These are the activations of a small neural network, seen along a few directions. Each row is one input.
In each table, some parts of the input vary, and every possible input appears once, in random order.
A made-up example of a description, with smaller parts first: one of 6 places along a line, together with either a single point or one of 9 places along a line or (one of 3 separate values, together with one of 8 places around a ring).
Shared parts are said once, and a part with two or three values counts as separate values.

Other details of the inputs vary at random and push rows far along two fixed directions, the same in every table; ignore that.

Table:
x1: [  5 -12 -31  26 -18 -37 -30  13  -1  36   9]
x2: [13 -2 -4 -7  5  1 15 -1  0 -2 -6]
x3: [  5   3   4 -16   4   4  -5  10   0  -7  -4]
x4: [  8  -4  -6  -8  10   6   1   0  19 -19  -6]
x5: [ 12   1  -4 -10   0   0  11  -2   2  -5 -11]
x6: [  7   1  -5 -10   4   3   5   4  -2  -5 -15]
x7: [ 11   2   0 -10  10  11   1   8  -4  -3  -1]
x8: [-30   4  20  14 -18  12  -2 -12  -8   0  12]
x9: [  8  -1  -4  -8  10   4   9   4  -4  -2 -11]
x10: [-46  -1  19   8 -12  21  -7 -17   5  -7  15]
x11: [ 17  -1   1  -3   3   1   4  -1   5 -10  -8]
x12: [19 -3  0 -1  9  1  8  0  3 -6 -3]
x13: [ 10   8   2 -13  14   7   0   9   0  -2   1]
x14: [-32   2  20  22 -11   8  -8 -10 -11  -5   1]
x15: [14  4  1 -3 17 -1  1  6  2 -6 -6]
x16: [14 -2  0 -1 13  4  1  5 -1 -7 -8]
x17: [  0 -11 -37  18 -21 -37 -22  12  -4  41   6]
x18: [ 11  -9 -31  31 -13 -36 -19   3   2  41  19]
x19: [-47  -2  10  10 -13  10   0 -24  -1 -10   8]
x20: [  8   0   0 -15   0  -6  10   0   4  -6  -9]
x21: [  9   4   1 -11   3  11  -3   8  -1  -5  -6]
x22: [-29   2  20  16 -12  13   3 -11 -10   2  18]
x23: [ 15   7   1 -11   9   3   7   4   5  -1   7]
x24: [  8   4  -4 -11  14  -1   8   4  -1   0  -9]
x25: [-33   0  26  18 -15  -1  -3 -16  -5  -6   9]
x26: [ 10   3   5 -17   0   2   3   5   5  -7   1]
x27: [12  5 -4 -9  9 -4 14 -2  3  0 -3]
Each input here is: one of 3 separate values, together with either a single point or (one of 2 separate values, together with one of 4 places along a line).
Question: Changing only the choice among 3 separate values turns x2 into x22. The same change can be made to x24. Which row results?
Answer: x13
Question: Change only the place on the line of 4 in x3. List by row number the other rows that result.
Answer: x7, x13, x21
Question: Change only the choice among 2 separate values in x5. List by row number the other rows that result.
Answer: x6
Question: Change only the choice among 2 separate values in x27. List by row number the other rows that result.
Answer: x24
